These are the activations of a small neural network, seen along a few directions. Each row is one input.
In each table, some parts of the input vary, and every possible input appears once, in random order.
Descriptions start from the smaller parts, as in this example, which fits no table here: one of 5 places around a ring, together with either a single point or one of 9 places along a line or (one of 3 separate values, together with one of 6 places along a line).
Shared parts are said once, and a part with two or three values counts as separate values.
In the rows, 128 means zero.

Other details of the inputs vary at random and push rows far along two fixed directions, the same in every table; ignore that.

Table:
r1: [ 79 100 112  86  95 158 197 178 124 105 101]
r2: [184 135  79 155 192 101  75  36 130 185 179]
r3: [154 165  86 175 160  81  63  78 137 165 160]
r4: [150 150 189 138 126 129  97 152 135 112 104]
r5: [161 169 158 147 112 107 132 130 160 105  87]
r6: [145 153 153 167 109 108 111 129 160 102  78]
r7: [169 144 180 141 117 126 121 144 151 108 113]
r8: [ 76  84  45 111 146 137 142  95  94 167 159]
r9: [156 145 186 147 117 133 106 146 141 107 111]
r10: [170 134 156 148 125 125 118 143 167 106  90]
r11: [ 77 101 112  86  95 161 196 174 126 100 104]
r12: [ 74 103 128  90  88 161 191 175 118 106 114]
r13: [168 146 180 141 116 129 120 143 152 108 113]
r14: [173 146 165 140 126 129 124 144 160 105 100]
r15: [ 79  99  75 100 142 133 146 100  75 167 184]
r16: [ 65 100 134  94  87 159 177 177 107 103 118]
r17: [ 73 127  12 112 148 105 141  87  99 181 183]
r18: [ 62 129 118  99  78 139 199 163 112 109  99]
r19: [171 134 157 148 124 124 119 144 167 109  87]
r20: [ 89 106  67  94 141 136 159 100  81 176 174]
r21: [160 141 185 146 117 127 107 147 141 105 115]
r22: [160 128 160 158 121 126 104 145 161 109  87]
r23: [190 141  89 145 191  96  84  42 122 182 189]
r24: [ 69  83  65 108 127 147 152 117 109 142 142]
r25: [150 182 162 152 105 103 114 159 154 111 113]
r26: [169 135 156 149 126 128 118 142 167 103  91]
r27: [130 185 173 149 113 106  90 162 142 105 113]
r28: [182 150 120 149 172 108  87  66 117 175 175]
r29: [ 61  84 107 106  92 162 175 173 127  97  95]
r30: [ 64 102 133  94  88 159 178 182 103 113 109]
r31: [167 148 180 142 118 131 121 144 150 109 110]
r32: [159 140 187 148 120 123 111 149 140 106 115]
r33: [ 65  80 108 107  95 152 178 175 126  96  99]
r34: [178 143 141 147 156 106 103  93 128 151 158]
r35: [176 145 165 138 124 125 124 146 158 110  97]
r36: [170 131 158 147 123 124 118 140 171 100  96]
r37: [175 144 165 139 125 125 125 146 160 112  96]
r38: [184 141 128 144 162 105 106  91 141 145 149]
r39: [ 55 133  67 102 140 120 139  84  70 168 166]
r40: [ 78  87 104  95  95 153 189 173 133  95  99]
r41: [159 125 161 158 120 126 104 141 164  99  95]
r42: [184 133  79 153 190  99  75  35 132 183 183]
r43: [ 76 101  74  99 139 141 143  97  77 168 184]
r44: [148 149 190 138 124 132  95 147 139 102 112]
r45: [172 147 108 154 186 105  64  45  99 192 195]
r46: [ 75 104 126  89  89 157 193 181 112 114 107]
r47: [ 61 137  98  97  81 133 188 191 131 100 106]
r48: [ 64 103  96  88 131 144 147 129  81 140 159]
r49: [173 143 166 138 122 128 123 141 164 102 105]
r50: [150 150 189 139 127 130  96 151 135 108 106]
r51: [144 170 179 156 104 111 114 135 140 109  96]
r52: [ 91 101  53  92 147 138 162  93  99 165 173]
r53: [150 145 191 140 128 124 101 152 137 101 111]
r54: [ 72 102  91  96 123 145 156 128  81 155 155]
r55: [ 78  83  28 111 159 132 131  67  88 180 186]
r56: [172 131 100 166 176 108  68  61 130 167 158]
r57: [158 145 186 147 117 130 107 149 139 112 109]
r58: [171 135 156 147 124 124 118 144 166 107  88]
r59: [171 130 159 148 126 120 121 142 168  99  97]
r60: [160 128 159 158 121 126 103 145 159 107  88]
r61: [ 57 108 135  86  98 159 166 183  99 107 108]
r62: [ 58 103 137  87  99 155 169 181 102  99 116]
r63: [157 159 150 156 112 106 126 128 167 103  78]
r64: [ 75 102  74 100 140 141 143  96  78 170 183]
r65: [ 96  98  38  93 163 125 157  75  86 180 192]
r66: [ 66  81 107 105  93 156 175 173 126  95  99]
r67: [171 130 159 149 127 119 122 143 168  99  96]
r68: [183 148 119 148 172 105  87  66 117 179 174]
r69: [ 71 105  60  92 163 132 125  77  64 182 200]
r70: [ 78 101 127  90  89 155 192 177 115 102 115]
r71: [171 143 180 142 120 122 124 147 149 107 113]
r72: [168 133 157 148 123 127 117 139 172 102  95]
r73: [161 151 130 145 179 110  61  66 110 169 177]
r74: [147 181 131 161 138  92  78 109 125 151 157]
r75: [156 151 149 142 163 119  72  93 117 148 155]
r76: [ 90 100  76  90 128 141 173 122 109 140 150]
r77: [ 66  80 108 106  94 153 177 175 126  95  99]
r78: [163 152 112 146 195 106  54  47  95 188 193]
Description of these inputs: one of 6 places along a line, together with either one of 2 separate values or one of 11 places along a line.
The inputs of r3 and r27 match in every part but the place on the line of 6. If r41 is changed in the same way as r3 into r27, which row does it become? -> r69
The inputs of r62 and r59 match in every part but the place on the line of 6. If r39 is changed in the same way as r62 into r59, which row does it become? -> r63
Start at r8 and move only the place on the line of 6, one step at a time. The first step leads to r10. Which rows follow, in order? -> r1, r68, r57, r50
Which other rows does r6 become when the choice among 2 separate values takes its other values? List them by row number. -> r3
Start at r56 and move only the place on the line of 6, one step at a time. The first step leads to r26. Which rows follow, in order? -> r14, r28, r45, r78
Which other rows does r17 become when the choice among 2 separate values takes its other values? List them by row number. -> r63

Table:
r79: [188 175 192 156  94 110 139 169 189  79  69]
r80: [ 86  83 113  89 133 162 143 155  96 130 165]
r81: [ 85  72 120  93 132 166 149 136  90 132 146]
r82: [ 81  82  93 106  99 154 163 206 156  88 115]
r83: [ 90  94 159  78  97 175 192 169 101 107 107]
r84: [ 69 136  14 118 146 100 132  79  96 178 175]
r85: [207 137 200 148 110 134 141 154 190  82  59]
r86: [ 72 134 149  88  83 150 190 182 101 106 118]
r87: [ 55  91  65 121 157 134 104  52  59 182 169]
r88: [ 84  68  69 117 128 149 156 120 122 130 113]
r89: [104  94 129  82  91 162 212 191 150  84  88]
r90: [214 147 121 163 167  98 100  48 149 167 142]
r91: [168 193 137 160 171  84  49  85 116 169 185]
r92: [168 185 222 146 103 115 103 188 156  85 100]
r93: [ 59 130  61 125 106 118 157 122 114 139 113]
r94: [187 177 148 159 128  91 104 137 175 114 115]
r95: [166 120 227 161 118 144  82 159 154  80  71]
r96: [171 135 110 191 163  99  59  50 149 150 114]
r97: [193 171 153 154 165  99  83  56 108 175 171]
r98: [201 149 203 131 147 133 102 129 139 120 134]
r99: [180 184  97 170 166  73  69  81 151 160 161]
r100: [ 37 136 138 110  78 142 158 174  98 107  95]
r101: [197 116 192 161 117 136 117 165 197  72  62]
r102: [ 82  89  55 101 172 138 100 106  77 180 225]
r103: [ 88 104 124  90 115 154 175 122  83 144 140]
r104: [ 88 114 128 101  67 147 217 182 143  87  73]
r105: [ 54 144  56 107 148 112 115  85  61 185 196]
r106: [209 125 108 159 184 106  72  84 163 152 164]
What is each input in this table made of? -> one of 2 separate values, together with either one of 5 places along a line or one of 9 places along a line
The inputs of r85 and r83 match in every part but the choice among 2 separate values. If r90 is changed in the same way as r85 into r83, which row does it become? -> r103
Which other rows does r106 become when the choice among 2 separate values takes its other values? List them by row number. -> r80

Table:
r107: [100  88  35 111 110 126 200 152 165 114 106]
r108: [103 134  63  92 148 113 159 100  92 163 166]
r109: [ 88  85 129 105 120 158 148 159 109 127 129]
r110: [ 79 118 167 115  82 156 149 214 132  65  67]
r111: [172 187 189 176 115  97  84 135 165 100 111]
r112: [154 157 106 134 152  91 125  79 118 159 181]
r113: [ 64 133  81 114 112 128 148 135 103 148 141]
r114: [145 111 117 136 180 127  89  87 108 166 173]
r115: [206 153 183 132 148 129 102 122 160 116 118]
r116: [ 75 141 162 122  52 141 164 211 144  79  72]
r117: [128 134 105 152 170 116  79  92 105 165 164]
r118: [207 182 172 166 141  86  97 105 155 132 142]
r119: [136 154 197 167  77 126 139 139 166  77  21]
r120: [ 93  81  79 105 150 146 126 104  81 174 178]
r121: [ 91 126 163 114 101 147 130 188 137  82  80]
r122: [211 150 151 151 170 109  90  68 137 151 180]
r123: [ 80 120 167 111  82 155 147 210 132  61  66]
r124: [209 146 183 152 133 133 103 130 153 128 123]
r125: [127 163  93 149 159 102  93  86 115 167 163]
r126: [115  87  82 111 143 148 173  46  91 171 132]
r127: [202 180 188 164 123 100 108 144 166 121 103]
r128: [ 96  97  83  90 142 157 175 122  95 155 165]
r129: [110 104 176  99 111 160 141 184 141  82  88]
r130: [111 125 109 143 141 126  95 114 105 155 150]
r131: [ 82  83 111 100 131 148 147 128  96 133 164]
r132: [174 130 158 137 170 124  72  96 137 145 145]
r133: [161 175 132 168 137  99  75 104 135 152 138]
r134: [115 135 109 113 112 113 162 134 114 138 145]
r135: [177 109 161 164 156 125  92  52 129 144 101]
r136: [ 72 138  51 108 145 117 132  93  86 166 169]
r137: [ 92  95 188 106  83 163 167 203 138  59  94]
r138: [149 127 117 103 154 141 132  99 122 152 157]
r139: [112 106 122  89 123 158 175 152 114 119 129]
r140: [187 167 140 153 138  93 103 103 137 158 148]
r141: [ 51 125  92 105  88 132 164 153 103 122 132]
r142: [ 69 112  70 103 154 134 118 101  86 166 165]
r143: [111 113  93 147  86 124 155 181 202  71  60]
r144: [ 71  82 109  80 126 161 158 150  96 115 132]
r145: [ 76  64  15 127 136 133 143 121 142 133 131]
r146: [ 69  74 114  92 109 158 160 152  95 121 144]
r147: [188 177 191 146 116 107 124 163 166  94  86]
r148: [127 132 112 151 158 109  82  85 105 157 177]
r149: [134 133 118 154 148 110  76  93 108 153 164]
r150: [ 97 135  61  89 151 116 158  93  97 177 173]
r151: [106 121 169 122  65 140 210 159 145  82  28]
r152: [107 135 164 111  63 141 190 216 144  85  73]
r153: [ 90  95 113  87 109 159 192 147 106 122 151]
r154: [115 112 116 155 138 127 113  63 107 149 103]
r155: [ 79 127  96  75 111 132 189 154 113 126 123]
r156: [223 152 181 158 146 116  88 101 151 132 145]
r157: [147 173 106 158 159  86  79  60 119 161 184]
r158: [176 156 197 179 120 114  63 145 153 111 104]
r159: [163 166 199 143  95 122 150 195 170  79  71]
r160: [175 135 119 118 170 126 113  85 118 153 164]
r161: [175  85 157 158 109 141 124 187 219  56  52]
r162: [110 162 102 126 142 112 107 103 123 151 143]
r163: [ 75  79  85  87 147 152 147 122  84 146 159]
r164: [195 133 209 164 130 126  73 142 157 112 111]
r165: [234 117 139 172 141 121 112 132 221  93  87]
r166: [ 58  98  75 113 123 144 134 132  81 156 153]
r167: [172 155 145 175 166  95  51  75 126 146 170]
r168: [136 169 102 138 153  99  89  87 118 149 150]
r169: [111 104 125 100 114 160 175 155 116 131 132]
r170: [166 188 166 153 132 101  79 125 162 113 104]
r171: [ 91  91 108  86 102 164 187 152 103 135 143]
The inputs of r169 and r127 match in every part but one. If r160 is changed in the same way as r169 into r127, which row does it become? -> r108
What is each input in this table made of? -> one of 5 places around a ring, together with either one of 2 separate values or one of 11 places along a line
Which other rows does r135 become when the choice among 2 separate values takes its other values? List them by row number. -> r161
Start at r136 and move only the place on the ring of 5, one step at a time. The first step leads to r147. Which rows follow, in order? -> r139, r163, r110

Table:
r172: [157 131 113 137 144 117 129  85 133 149 114]
r173: [132 148  72 165 150  93  91  63 123 171 150]
r174: [158 141  96 127 157 109 120 109 144 139 155]
r175: [177 179 182 156 143 100  79  93 129 136 124]
r176: [163 171 175 167  89 103 125 156 178  93  65]
r177: [ 85 150 146 123  91 134 140 159 115 114 118]
r178: [ 82  58 101 107 100 162 173 173 140  94 103]
r179: [133 141 100 132 134 107 133  89 133 142 120]
r180: [116 112 123 117 109 147 162 143 149 107  85]
r181: [217 118 147 166 157 117  81 115 176 122 134]
r182: [141 140 114 127 166 117 101  55  86 185 165]
r183: [ 58 107 101  96 132 144 130 144  93 132 154]
r184: [214 156 144 149 156 111 110 100 164 138 126]
r185: [174 106 115 165 158 116  91  81 144 141 130]
r186: [ 59 135 126  95  86 137 182 172  92 122 128]
r187: [170 154 174 144 143 129  88 104 129 136 125]
r188: [ 76  94 143  94  92 160 186 149  96 118 111]
r189: [142 118 166 146 106 140 127 171 170  78  55]
r190: [129 115 169 104 107 153 168 160 121 110 126]
r191: [106  83  79 102 123 140 189 114 115 142 133]
r192: [112  87  73  96 125 145 193 120 119 141 148]
r193: [209 154 154 157 154 105 106  95 161 136 110]
r194: [ 81 132 107 101  73 136 203 194 142  96 101]
r195: [134 135 133 113 149 128 129 100  97 159 152]
r196: [154 116  87 115 158 127 133 108 136 151 154]
r197: [135 168 147 165 136 103  74  96 109 147 142]
r198: [106 153  71 110 155 109 127  79  74 193 216]
r199: [ 56 106 105 107  85 148 182 166 129  89  73]
r200: [136 117 130 118 146 130 137  92  94 161 164]
r201: [180 119 144 172 139 120  99  88 157 126 102]
r202: [186 123 175 146 150 130  81 128 139 127 151]
r203: [ 99 139 143 120 107 132 125 184 121 113 139]
r204: [ 73  88  57 108 133 144 160  96 101 151 125]
r205: [169 171 175 160  94 104 135 167 176  91  76]
r206: [140 144  83 134 137 105 126 123 139 147 160]
r207: [ 79  95  97  83 140 156 142 144  90 143 165]
r208: [136 158 156 155  84 119 136 169 176  86  74]
r209: [127 143 117 107 155 121 116 116 105 150 179]
r210: [134 127 150 125 105 134 137 195 177  72  85]
r211: [110 148 153  98 111 137 159 160 115 112 130]
r212: [ 57  98  37 114 127 126 143 131 113 150 158]
r213: [124 100 157 125  78 149 186 168 157  84  59]
r214: [119 119 129 130 154 134  95 103  99 150 143]
r215: [ 88  78  53  89 142 148 160 135 118 143 152]
r216: [ 72  87  96  95 124 157 163 105  79 155 160]
r217: [183 124 186 160 101 137 132 150 188  81  65]
r218: [124 115 132 125 156 137  89 117 109 146 154]
r219: [126 100 197 132 101 157 121 187 143  81  96]
r220: [ 47 110 129  98 101 152 153 171  98 102 110]
r221: [132 134  81 141 139 107 110 129 142 142 158]
r222: [110 109  56 127 164 115 105  92 124 154 164]
r223: [133 134 162 149 104 126 123 171 173  73  61]
r224: [102 102 155 129 109 153 137 131 106 118 111]
r225: [202 169 186 140 153 119  94 111 135 137 140]
r226: [142  92 103 114 130 142 161 136 143 125 139]
r227: [117 131 193 131  99 151 127 162 127  92  73]
r228: [129 158 199 131  97 136 123 167 144  84  87]
r229: [ 98 126 155 103 113 143 133 187 127  94 126]
r230: [163 155 146 128 118 118 146 150 167  99 102]
r231: [ 72  77 110 107 128 155 143 122  84 139 146]
r232: [144 158 114 125 168 102 103  69  93 174 179]
r233: [127 105 169 105 109 156 157 174 126 102 129]
r234: [ 83 101  91  75 140 154 160 133  83 154 175]
r235: [170 188 179 167 127  94  79 106 126 140 128]
r236: [174 120 113 154 166 117  77 100 155 141 133]
r237: [ 89 130  77 121 164 117 101  53  70 181 180]
r238: [105 147 125 112 117 125 135 157 109 134 161]
r239: [108 128  81 120 132 123 142 102 131 136 128]
r240: [148 148 102 172 145  94  82  98 142 144 134]
r241: [148 159 155 163 141 105  59 131 132 135 149]
r242: [141 164 157 167 136 104  67 118 123 135 137]
r243: [198 170 149 158 149  92 103  97 161 130 115]
What is each input in this table made of? -> one of 2 separate values, together with one of 4 places along a line, together with one of 9 places around a ring
The inputs of r181 and r221 match in every part but the place on the line of 4. If r224 is changed in the same way as r181 into r221, which row does it become? -> r197
Which other rows does r217 become when the place on the ring of 9 takes its other values? List them by row number. -> r178, r181, r185, r191, r192, r201, r213, r226
Which other rows does r239 become when the place on the line of 4 takes its other values? List them by row number. -> r180, r208, r217
Which other rows does r200 become when the choice among 2 separate values takes its other values? List them by row number. -> r191
